A small network was shown many inputs. Here are its activations along a few directions, one row for each input.
In each table, some parts of the input vary, and every possible input appears once, in random order.
A made-up example of a description, with smaller parts first: one of 5 places around a ring, together with either a single point or one of 11 places around a ring or (one of 2 separate values, together with one of 6 places along a line).
Shared parts are said once, and a part with two or three values counts as separate values.

Other details of the inputs shift rows strongly along two fixed directions, in all tables alike. That doesn't count.

Rows:
R1: [ 37 -34  52 -12  -3 -11  23 -18 -10  33 -41]
R2: [-35  22 -53  14  13  -7   0  -5  -6 -31  48]
R3: [ -6   3  14  23  18  -5  47 -13 -21 -93 -12]
R4: [  8  16 -48 -14 -36  14 -56  28  19  67  30]
R5: [-54  30 -53  17  24  28   5  13  17 -17  37]
R6: [ 33 -35  61 -15  -8 -14  28 -17 -12  26 -40]
R7: [-52  43 -35  16  32 -15  29 -16  10   1  10]
R8: [ 54 -29  49  -9 -25  14   2  14  -4  -5 -36]
R9: [ 52 -45  49 -11 -10  -3  -6   2 -10  -8   0]
R10: [ 18   2   3 -17 -35  28 -21  35  22  39  -9]
R11: [-17  25 -31 -22  -2  16 -34  22  21  99  -4]
R12: [-13  26 -32 -19   0  11 -33  22  31  99  -6]
R13: [-26  11  31  17  43 -25  51 -33 -38 -60 -15]
R14: [ -7 -20  16  17  38  -2  43 -18 -25 -87   8]
R15: [-65  42 -59  35  15  25   3  13  18 -22  34]
R16: [-53  34 -68  12  25   3  -1   4  14 -22  61]
R17: [ 59 -47  46 -10 -22 -10 -11  -2 -24  -6  -5]
R18: [ 32 -38  60 -30 -17 -31 -23 -38   6   4 -41]
R19: [ 46 -48  47 -12  -1  15   1   6 -11  -7 -13]
R20: [ 21   9 -12 -13 -42  20 -28  30  12  42  -2]
R21: [  4  11   6  30  13 -10  37 -20 -31 -86  -5]
R22: [  9  17 -47 -20 -46  14 -55  37  27  71  15]
R23: [ 35 -41  54 -16  -5 -17  27 -16 -12  26 -46]
R24: [ 13  -9  -4 -19 -20  13 -30  24  17  38  30]
R25: [-53  25 -61  15  27  25   4  14  17 -17  32]
R26: [ 34 -30  56 -16   1 -18   7  -2 -10  27 -51]
R27: [-16   9  17  27  46 -32  57 -40 -19 -53 -18]
R28: [ 43 -53  56   3 -25  13  -5  18  -6  -2 -40]
R29: [  9  25 -47 -11 -39  17 -53  30  25  65  19]
R30: [ 49 -51  51  -8  -8  20  -3  13  -5   1 -27]
R31: [-29  11  18  14  37 -42  20 -71  -9 -82  -6]
R32: [ -2  10   4 -20  -5   1 -17  16  16  73 -17]
R33: [-42  49 -69  18   3   9   3   9   6 -22  26]
R34: [-61  46 -57  13  34 -13  21 -10  17  13  12]
R35: [-40  52 -62  19  -3  -1  -7   4   5 -21  42]
R36: [ 13  -6 -13 -15 -28   6 -33  18   4  36  28]
R37: [-17  -4  14  46  28   2  39 -17 -21 -90  -5]
R38: [-56  38 -26  -1  18 -24 -10 -46  21 -22  18]
R39: [ 57 -41  40 -12 -34 -15 -16   3 -23  -5 -13]
R40: [-16  -8  15  22  39   1  45 -20 -25 -91  19]
R41: [ 25 -27  54 -17   4 -14  10  -5 -22  18 -46]
R42: [  9  12 -36 -20 -46  13 -56  32  18  70  30]
Description of these inputs: one of 3 separate values, together with either a single point or one of 4 places along a line or one of 9 places around a ring.
Q: The inputs of R23 and R6 match in every part but the choice among 3 separate values. If R26 is changed in the same way as R23 into R6, which row does it become?
A: R32
Q: The inputs of R21 and R20 match in every part but the choice among 3 separate values. If R8 is changed in the same way as R21 into R20, which row does it become?
A: R10
Q: Start at R14 and move only the place on the ring of 9, one step at a time. The first step leads to R25. Which rows follow, in order?
A: R28, R3, R33, R22, R39, R2, R16

Rows:
R43: [-15   8 -17   0   3  20  11   3  18  12   4]
R44: [ -4  -2 -21  -1  -4   6 -15   8   0  -1  38]
R45: [-13  -5 -20   0   4  16 -17   6  15  -2  19]
R46: [  0  22 -21   1 -12   4 -17  11 -10  -5  19]
R47: [-20  14 -14  13  -7  10   9   9  11  11  -8]
R48: [-13  18 -15   3  -1  12  14   8  20  11  -2]
R49: [ -3  13 -28  12 -23  -2  -7  11  -2   1  17]
R50: [ 68 -56  74 -24 -30   6 -32  21  -4  18 -41]
R51: [-22  16  -4   1  12  14  -6  16  10   9   4]
R52: [-21  21  -5  -1   9 -12  -8 -23  15  21  -3]
R53: [ -9   5 -23   1  12  10  18   5   5  21   4]
R54: [-14  17 -15   0   0 -16 -25 -24  17   8   3]
R55: [  0  -1 -24   0  -7   3  -6   5   5  -1  35]
R56: [ -6   4 -20  -1  -2   8 -19  11  -5  -1  34]
R57: [ 69 -50  70 -43 -45 -34 -29 -15 -13  32 -27]
R58: [-16  20 -14   0  16 -21  -3 -20   4  34  -1]
R59: [ -7  17 -23   3   7   3  19  10   8  22  -1]
R60: [-18   1 -12   1   9  17   7   5  20  12  10]
R61: [  -4  -11   39   45   39  -35   82  -36  -53 -107  -27]
R62: [ 58 -61  82 -27 -22  15 -15  16  -6  34 -42]
R63: [-17   3 -13   0  22  10   2  11  -4  19  10]
R64: [ -4  20 -18  -1  -7 -25 -23 -22   2  10  22]
R65: [  0  22 -26   5 -18   2 -13  11  -8  -1  16]
R66: [-22  -1  -8   0  12  19   0   6  14  10  12]
R67: [  -2  -25   41   34   55  -27   81  -41  -44 -106   -9]
R68: [-10  -4 -23   1   1  13 -10   4  21  -1  17]
R69: [-16  -3 -16   1  21  10   6   8   2  20  13]
R70: [-15   1 -18   0   5  17 -22   9  10  -2  15]
R71: [ 87 -51  62 -24 -52  -6 -11  15  -9  22 -27]
R72: [  -2   -2   40   39   45  -31   76  -36  -58 -109  -28]
R73: [  3   5 -28   0 -12   6  -2   4   3  -1  29]
R74: [ -9  19 -19   1  -5  13 -20  10   6  -6   0]
R75: [-29  18  -6 -17   6 -17  -4 -22  16  20  -3]
R76: [  -6  -11   49   34   59  -30   68  -29  -54 -109  -16]
R77: [ 75 -64  62 -25 -40  10 -15   8   4  21 -41]
R78: [ -4  12 -24   3  -9   8  -3   7  21  -3   4]
R79: [ 64 -42  80 -25 -32  12 -13  18 -10  31 -56]
R80: [-22  14 -17 -16  -2 -20 -22 -23  18   8   4]
R81: [-12  10 -25  13 -15   7  -9   8  13  -1  -2]
R82: [ -4  13 -15   1  -3   1 -20  16  -5  -4  29]
R83: [-23  16 -14 -16  14 -26   1 -20   4  31  -1]
R84: [-12  22 -15   2  11   7   4  12  -8  17  -5]
R85: [-17  23 -13   6  -2  14   2  10   6  10 -10]
R86: [ -9  19 -24   6 -11  11 -16   9   8  -2  -4]
Q: Describe the family of inputs behind these rows.
A: one of 4 places along a line, together with either one of 2 separate values or one of 9 places around a ring
Q: The inputs of R69 and R66 match in every part but the place on the line of 4. If R76 is changed in the same way as R69 into R66, which row does it become?
A: R51
Q: The inputs of R84 and R74 match in every part but the place on the line of 4. If R53 is changed in the same way as R84 into R74, which row does it become?
A: R77
